Each row below holds a small network's activations on one record, seen along a few directions.
After each row come some of the record's fields: C, U, N, V, L, T.
The largest differences between rows may come from other fields.
In the rows, 500 means zero.
Strong random noise was added to every row along 5 fixed directions; ignore it. To show where, here is one row again and again, with new noise each time:
[414 791 510 494 482 431 488 544 394 543 622 598 475 560 549 462 444 537
 392 710 363 600 487 443 580]
[401 244 347 499 354 492 393 633 423 431 526 384 536 507 490 660 692 556
 683 396 534 289 244 652 450]
[535 523 586 755 665 366 491 506 488 432 722 388 599 488 394 448 421 436
 472 554 254 516 680 352 571]
[509 558 595 733 672 364 438 453 475 563 668 409 651 489 285 431 378 459
 411 638 273 526 663 316 636]
[399 661 476 528 468 426 456 562 389 527 622 518 501 542 493 510 502 552
 471 632 374 518 453 477 577]
[494 286 398 394 408 578 376 471 543 593 298 546 646 522 475 559 530 502
 516 541 692 411 266 589 429]
[494 496 509 544 527 460 420 480 486 577 517 511 611 513 409 485 447 475
 422 632 459 490 453 442 537]

[380 500 407 551 472 506 450 522 421 554 522 401 528 524 401 539 539 585
 617 471 480 467 479 551 617]
<C:c4 U:u2 N:n2 V:v3 L:l3 T:t1>
[541 614 504 282 465 622 497 399 557 633 284 642 514 526 576 437 446 548
 441 557 663 619 497 528 465]
<C:c2 U:u2 N:n5 V:v1 L:l1 T:t5>
[497 392 481 490 398 478 553 476 534 501 333 486 399 486 507 573 493 477
 583 516 607 454 420 556 557]
<C:c2 U:u1 N:n4 V:v3 L:l2 T:t4>
[569 536 541 608 618 509 565 497 514 374 629 450 522 497 569 458 454 476
 535 399 382 569 720 444 459]
<C:c1 U:u2 N:n2 V:v3 L:l1 T:t3>
[278 443 421 633 423 380 374 540 354 538 652 402 532 496 337 587 596 605
 603 496 426 381 383 530 644]
<C:c1 U:u1 N:n3 V:v2 L:l2 T:t4>
[526 433 553 684 542 327 520 455 520 509 559 452 499 474 345 491 378 329
 410 680 408 470 482 380 685]
<C:c4 U:u1 N:n4 V:v3 L:l3 T:t4>
[443 623 584 623 592 419 467 507 404 575 675 354 498 462 344 489 490 592
 533 489 275 496 714 382 623]
<C:c1 U:u2 N:n2 V:v1 L:l2 T:t2>
[439 549 503 504 490 528 469 524 444 480 555 473 486 508 506 546 558 552
 540 448 485 479 464 512 478]
<C:c1 U:u2 N:n3 V:v3 L:l2 T:t1>
[480 629 529 456 519 455 382 480 407 700 592 525 512 480 277 464 511 530
 324 641 430 451 434 423 573]
<C:c4 U:u2 N:n6 V:v2 L:l1 T:t5>
[564 724 541 430 613 577 583 412 603 505 386 607 539 562 645 389 378 532
 497 511 527 719 752 473 484]
<C:c3 U:u2 N:n3 V:v1 L:l1 T:t2>
[468 618 534 556 559 442 494 553 468 471 617 532 518 532 503 460 448 455
 408 602 416 542 503 422 554]
<C:c4 U:u1 N:n3 V:v1 L:l3 T:t1>
[542 561 609 760 718 408 549 486 531 420 677 307 567 443 324 440 410 515
 559 433 253 531 850 365 593]
<C:c4 U:u2 N:n7 V:v2 L:l3 T:t1>
[471 515 523 607 551 407 517 454 492 565 509 437 575 522 405 471 464 517
 489 558 429 521 575 445 628]
<C:c2 U:u1 N:n4 V:v1 L:l1 T:t3>
[360 160 362 722 501 387 394 504 454 559 489 272 665 521 252 586 548 546
 708 432 482 361 415 550 711]
<C:c4 U:u1 N:n3 V:v1 L:l3 T:t3>
[477 503 392 227 298 611 464 488 460 628 272 670 450 572 609 552 548 512
 420 592 712 497 209 627 437]
<C:c2 U:u2 N:n6 V:v3 L:l1 T:t3>
[520 852 533 403 536 544 520 354 508 636 443 830 571 591 660 327 276 450
 175 811 530 782 496 376 494]
<C:c1 U:u1 N:n5 V:v3 L:l1 T:t1>
[568 565 553 518 514 516 656 513 560 322 519 569 340 500 738 463 447 417
 494 448 505 612 573 520 410]
<C:c1 U:u1 N:n7 V:v3 L:l2 T:t3>
[576 224 532 660 717 537 417 385 628 540 440 223 728 410 177 506 509 580
 736 212 478 404 810 440 535]
<C:c4 U:u2 N:n7 V:v1 L:l1 T:t5>
[273 434 352 518 367 401 394 567 361 618 531 403 473 499 289 593 604 652
 638 512 481 374 348 605 705]
<C:c4 U:u1 N:n7 V:v2 L:l3 T:t4>
[675 544 676 452 628 548 521 413 574 589 496 475 511 401 374 390 425 435
 349 510 457 533 666 369 450]
<C:c2 U:u2 N:n6 V:v1 L:l1 T:t5>
[266 531 345 474 401 518 470 403 456 626 236 469 543 557 485 606 538 757
 801 453 636 518 516 612 686]
<C:c1 U:u1 N:n4 V:v3 L:l2 T:t5>
[620 726 704 616 706 416 573 387 556 526 570 509 510 494 434 358 326 459
 371 617 320 661 839 273 575]
<C:c2 U:u2 N:n4 V:v1 L:l2 T:t4>
[547 522 508 330 433 584 565 507 544 504 384 481 370 456 546 518 545 566
 580 400 593 491 540 589 463]
<C:c2 U:u2 N:n7 V:v1 L:l1 T:t4>
[518 351 472 428 410 558 443 463 580 556 296 570 530 482 454 536 476 452
 489 487 683 444 348 547 452]
<C:c4 U:u1 N:n1 V:v3 L:l2 T:t5>
[670 306 598 443 468 540 470 565 549 477 519 519 440 442 505 507 498 298
 319 545 551 369 344 444 347]
<C:c4 U:u2 N:n6 V:v3 L:l2 T:t3>
[423 544 509 445 496 538 399 491 448 629 442 471 590 517 402 537 546 627
 505 505 527 460 502 486 507]
<C:c2 U:u2 N:n5 V:v1 L:l2 T:t1>
[522 488 517 523 553 500 508 446 544 535 439 591 595 519 525 455 416 464
 418 615 533 553 532 443 494]
<C:c1 U:u1 N:n7 V:v1 L:l1 T:t3>
[532 309 500 680 556 396 458 471 523 441 601 421 574 471 383 502 503 433
 491 469 444 413 464 483 503]
<C:c2 U:u1 N:n3 V:v2 L:l1 T:t4>
[443 514 367 445 393 549 612 602 498 328 466 548 420 574 782 542 561 516
 653 382 589 595 433 656 449]
<C:c3 U:u1 N:n2 V:v1 L:l3 T:t2>
[474 575 485 377 451 552 445 598 417 507 581 498 446 492 499 536 604 582
 528 430 477 448 446 542 456]
<C:c4 U:u2 N:n2 V:v1 L:l1 T:t5>
[458 420 461 589 405 399 526 595 399 444 615 481 401 517 490 533 511 372
 420 603 447 445 290 528 587]
<C:c2 U:u1 N:n5 V:v3 L:l3 T:t3>
[325 568 433 628 428 339 479 699 282 378 826 368 395 523 514 618 660 553
 601 454 282 367 429 519 594]
<C:c1 U:u1 N:n5 V:v3 L:l1 T:t2>
[426 372 431 735 651 428 459 418 554 484 532 324 695 509 342 471 522 618
 732 286 404 503 755 503 577]
<C:c3 U:u1 N:n1 V:v1 L:l1 T:t2>
[666 489 523 218 493 674 450 397 632 618 299 778 571 531 616 399 438 392
 256 624 764 582 297 520 302]
<C:c4 U:u2 N:n3 V:v1 L:l1 T:t5>
[540 547 517 499 457 552 690 585 543 238 506 451 280 497 802 554 521 512
 699 312 474 550 665 590 404]
<C:c1 U:u2 N:n7 V:v3 L:l2 T:t2>
[569 745 657 491 536 432 609 520 477 483 571 566 312 505 567 450 397 422
 332 667 391 578 607 393 536]
<C:c2 U:u2 N:n4 V:v3 L:l2 T:t3>
[514 615 625 311 422 482 370 517 381 758 580 579 432 421 269 488 486 449
 165 773 464 389 234 403 547]
<C:c1 U:u2 N:n3 V:v1 L:l1 T:t5>
[439 543 460 568 487 480 596 559 475 352 542 414 411 492 538 554 524 541
 660 365 453 524 586 576 544]
<C:c2 U:u1 N:n7 V:v3 L:l3 T:t1>
[414 511 472 450 413 455 394 471 438 674 475 502 554 503 357 543 476 531
 460 637 528 454 350 503 631]
<C:c1 U:u2 N:n3 V:v2 L:l3 T:t5>
[319 694 450 699 498 349 538 519 381 483 655 452 498 550 451 521 450 538
 567 587 331 595 547 469 753]
<C:c1 U:u1 N:n3 V:v3 L:l3 T:t1>
[408 496 362 584 540 530 526 417 541 461 410 569 670 587 632 450 489 612
 634 455 550 635 572 558 490]
<C:c4 U:u1 N:n1 V:v1 L:l1 T:t1>
[594 510 561 551 522 444 600 596 543 336 600 481 397 471 592 513 508 392
 491 457 401 496 585 481 429]
<C:c3 U:u1 N:n7 V:v1 L:l1 T:t2>
[255 529 302 441 399 510 375 481 398 685 346 530 579 572 394 588 579 734
 624 539 600 447 358 601 626]
<C:c4 U:u1 N:n7 V:v3 L:l1 T:t3>
[494 381 481 643 658 503 391 429 519 563 521 364 724 500 293 477 478 539
 593 386 451 468 672 439 564]
<C:c4 U:u2 N:n2 V:v3 L:l1 T:t3>
[383 576 412 681 607 498 533 478 498 379 519 429 562 578 608 475 505 706
 781 327 410 621 778 561 538]
<C:c4 U:u2 N:n3 V:v2 L:l2 T:t3>

Which values does each new row have?
[591 384 507 350 523 660 477 426 626 577 252 582 549 504 562 444 474 507
 508 463 707 518 531 539 374]
<C:c4 U:u2 N:n2 V:v1 L:l2 T:t3>
[529 541 549 504 525 519 531 507 518 463 496 539 439 479 521 490 431 485
 480 504 505 544 588 440 500]
<C:c4 U:u1 N:n7 V:v3 L:l2 T:t4>
[524 492 505 367 446 552 512 505 505 549 427 539 446 502 518 504 531 518
 466 503 569 487 457 554 474]
<C:c2 U:u2 N:n7 V:v1 L:l1 T:t3>
[548 485 522 485 576 559 516 422 569 556 388 448 553 493 426 469 468 569
 571 404 531 545 672 512 513]
<C:c2 U:u2 N:n7 V:v1 L:l1 T:t3>
[447 498 469 480 471 507 449 561 433 525 529 365 451 470 355 580 593 602
 625 374 449 388 523 550 556]
<C:c4 U:u2 N:n7 V:v3 L:l1 T:t5>
[472 359 458 649 606 499 479 492 527 422 488 370 618 537 491 515 534 605
 710 339 454 480 652 524 487]
<C:c4 U:u2 N:n3 V:v1 L:l2 T:t3>
[539 671 481 306 470 615 475 431 526 582 373 716 531 574 633 443 451 494
 369 608 639 616 406 513 428]
<C:c4 U:u2 N:n3 V:v3 L:l1 T:t5>
[401 507 341 169 307 665 389 543 438 673 289 602 490 549 530 593 646 651
 538 475 737 444 230 688 431]
<C:c3 U:u2 N:n2 V:v1 L:l1 T:t2>
[565 525 471 510 403 455 656 574 543 304 535 614 346 556 792 471 434 274
 424 580 519 604 412 546 468]
<C:c3 U:u1 N:n5 V:v3 L:l3 T:t2>
[424 579 530 589 475 339 505 526 381 571 632 467 448 496 399 515 502 468
 415 678 344 471 434 426 683]
<C:c1 U:u1 N:n4 V:v1 L:l1 T:t3>
[364 686 503 445 462 488 397 516 335 689 602 485 404 475 282 533 554 661
 450 558 417 467 429 477 624]
<C:c4 U:u2 N:n7 V:v3 L:l2 T:t5>
[421 561 461 501 448 431 493 553 408 493 592 534 494 538 574 524 538 528
 466 611 424 480 417 485 537]
<C:c1 U:u1 N:n4 V:v1 L:l1 T:t3>
[551 660 607 577 542 383 533 585 411 440 771 564 442 548 568 424 439 355
 260 706 298 555 504 364 517]
<C:c2 U:u2 N:n5 V:v1 L:l1 T:t3>
[356 544 379 524 498 517 405 442 448 531 508 577 649 563 554 494 552 661
 542 516 516 524 446 548 450]
<C:c1 U:u1 N:n3 V:v2 L:l1 T:t1>
[485 684 555 584 564 476 555 511 504 432 603 578 475 520 594 429 446 512
 460 550 394 607 621 433 453]
<C:c4 U:u1 N:n1 V:v1 L:l2 T:t1>
[563 477 526 387 357 493 536 663 423 359 664 494 245 445 563 592 620 422
 411 456 447 359 284 567 362]
<C:c2 U:u2 N:n7 V:v3 L:l1 T:t4>
[602 365 544 538 522 477 422 555 480 518 635 484 530 480 400 491 506 330
 318 576 455 377 364 437 442]
<C:c4 U:u2 N:n2 V:v3 L:l1 T:t3>
[470 763 527 412 550 526 454 467 463 601 532 606 542 549 508 433 461 584
 432 586 472 614 563 445 534]
<C:c4 U:u2 N:n3 V:v1 L:l1 T:t5>
[636 513 552 628 648 538 639 431 654 297 496 535 502 545 745 379 363 398
 578 417 466 693 814 450 439]
<C:c4 U:u2 N:n3 V:v3 L:l2 T:t3>
[502 778 532 449 519 529 629 526 497 410 543 622 391 516 723 454 468 551
 475 529 440 656 600 511 428]
<C:c1 U:u1 N:n7 V:v1 L:l1 T:t1>
[411 137 348 834 550 381 510 604 469 258 658 212 602 528 490 594 671 528
 841 232 394 356 559 584 553]
<C:c4 U:u1 N:n5 V:v1 L:l1 T:t3>
[480 473 433 428 453 581 488 460 523 553 354 536 575 542 556 509 504 559
 545 497 613 542 459 585 450]
<C:c2 U:u2 N:n2 V:v2 L:l3 T:t1>
